A small network was trained on made-up records. Each row is its average activation on records with the value named, seen along a few directions.
Related values have similar rows: they may be neighbours, one step apart, or belong to one group.
In the rows, zero is written as 500.
Strong random noise was added to every row along 10 fixed directions; ignore it. To show where, here is one row again and again, with new noise each time:
[635 639 605 596 555 598 570 618 406 548 478 759 481 416 487 602 388 546
 585 404 540 468]
[373 442 662 492 388 391 461 575 620 496 618 448 463 458 559 490 477 481
 555 495 593 377]
[207 523 532 474 256 632 347 573 542 424 556 371 563 533 641 699 346 540
 551 488 527 325]
[522 378 486 624 521 418 451 384 479 409 468 405 467 445 511 472 591 566
 457 595 352 519]
[484 416 578 527 384 661 374 487 336 259 491 435 596 471 447 578 461 513
 458 483 465 463]
[431 395 580 626 537 439 398 576 449 378 371 510 595 502 484 289 577 553
 421 723 359 274]
[394 505 576 503 453 260 597 577 610 614 660 499 396 483 645 446 505 489
 575 455 640 425]
[463 446 628 504 422 613 377 474 639 432 425 454 639 435 394 532 554 485
 538 554 492 542]
[559 513 463 578 533 563 506 488 409 477 415 559 671 507 554 429 565 509
 531 510 456 486]
[569 504 482 464 619 424 467 538 494 528 578 526 524 534 391 352 484 408
 354 606 481 335]
[520 544 515 405 493 549 477 526 559 547 574 513 649 526 442 453 498 380
 488 474 605 467]
[309 443 771 565 196 679 367 589 580 368 461 552 625 345 435 681 533 581
 637 471 618 615]


Field BIVO:
rol: [338 519 720 293 292 485 467 644 877 681 633 469 487 457 514 541 428 382
 647 440 734 532]
dar: [678 347 445 435 512 460 377 385 551 544 629 378 598 541 515 353 555 368
 532 443 480 454]
retav: [777 444 601 595 620 739 374 410 526 490 384 611 496 372 469 566 419 458
 575 440 351 449]
gike: [562 506 363 540 607 479 551 480 371 597 545 641 595 522 464 369 610 494
 446 556 481 514]
vana: [406 575 316 329 537 510 462 571 576 684 569 472 539 644 466 373 468 396
 359 628 454 349]
bebe: [493 604 715 278 683 534 498 683 607 414 346 517 485 610 168 386 374 376
 384 597 559 300]
feko: [446 489 388 502 369 641 410 513 499 555 504 549 613 523 671 558 509 481
 562 465 522 420]
vovu: [442 565 332 564 521 574 531 496 417 523 416 585 516 520 545 585 495 615
 475 607 383 514]
ruzek: [388 541 542 499 418 582 416 571 606 542 343 508 439 507 407 577 478 597
 522 555 505 591]
BIVO is arranged as 4 separate groups.
Which other values are in the same group as bebe? Give them in the order they are listed.
> gike, vovu
Which other values are in the same group as vana? Give them in the order they are listed.
> rol
Which other values are in the same group as feko? Give them in the order they are listed.
> retav

Field PEG:
dakev: [552 225 560 548 386 275 406 303 700 509 634 251 280 379 606 466 627 512
 584 476 410 564]
nosa: [570 421 389 398 593 477 484 217 476 317 495  43  36 578 584 758 255 573
 411 360 247 526]
nel: [350 344 184 547 514 247 448 306 376 440 669 227 529 636 708 339 633 482
 331 638 394 360]
gan: [537 431 281 581 538 718 370 257 382 333 374 307 462 502 515 727 440 609
 384 613 142 503]
sop: [441 458 281 534 417 424 426 467 523 760 876 701 384 354 288 559 598 508
 245 682 532 662]
sed: [519 700 459 230 713 424 740 613 613 650 416 550 825 728 526 177 590 235
 539 453 743 447]
dusab: [580 546 618 371 614 445 574 574 635 546 446 535 260 493 319 488 395 466
 412 509 530 536]
zan: [646 472 532 426 559 587 333 449 774 596 463 493 577 468 306 482 516 410
 510 604 453 533]
ronun: [604 472 552 550 398 547 453 463 504 612 612 598 707 388 453 472 663 439
 613 409 638 701]
lepot: [401 517 394 539 553 307 476 461 595 565 602 454 430 497 351 486 560 514
 282 731 418 464]
bapi: [453 488 493 280 581 429 622 470 482 361 542 247 523 675 628 390 415 340
 483 398 578 366]
sumu: [504 631 390 437 556 705 605 436 330 299 225 389 711 658 477 551 495 497
 541 350 538 672]
fenas: [661 358 870 619 392 451 335 610 610 531 684 643 397 271 427 528 441 481
 630 445 555 363]
PEG is arranged as a ring.
List every value one step from sop, in the order listed.
> gan, dusab
List every value one step from fenas, in the order listed.
> zan, ronun
List every value one step from nel, in the order listed.
> lepot, sumu

Field LAR:
norop: [551 641 698 540 619 469 706 575 463 398 325 524 401 516 529 593 385 594
 657 406 526 488]
tilit: [373 272 452 776  24 646 359 482 171 479 858 647 660 291 873 643 636 625
 597 355 510 545]
fimak: [294 467 587 482 457 509 352 614 517 323 310 396 404 599 477 472 390 581
 421 621 470 257]
dit: [573 540 621 748 395 418 549 557 407 691 691 744 499 357 727 546 519 560
 756 264 646 494]
bebi: [427 589 437 250 488 658 534 476 780 655 447 417 680 611 538 520 478 371
 651 400 581 542]
pumuk: [428 615 251 466 572 352 596 333 857 823 594 543 465 438 273 613 700 494
 390 679 553 887]
beb: [561 586 410 302 513 618 352 573 638 709 605 575 580 572 350 431 429 339
 370 614 533 384]
kur: [860 355 292 698 581 585 249 323 526 741 655 612 711 388 558 365 633 434
 515 586 238 343]
fav: [338 364 634 551 432 353 612 485 571 322 324 449 376 413 491 476 685 599
 508 563 546 738]
fuv: [434 616 474 611 497 567 577 451 761 669 238 547 716 458 566 593 658 607
 796 455 514 783]
sesi: [361 416 522 427 371 471 665 418 426 385 542 309 720 555 841 409 637 396
 669 316 641 584]
liv: [512 701 675 362 679 310 689 758 572 599 443 590 588 645 589 249 389 370
 607 438 712 251]
lib: [756 541 482 442 518 787 435 485 405 490 364 596 672 508 427 480 470 421
 555 403 491 593]
LAR is arranged as a ring.
List every value one step from liv, in the order listed.
> norop, fuv
List every value one step from fimak, in the order listed.
> dit, kur
List every value one step from sesi, in the order listed.
> pumuk, fav
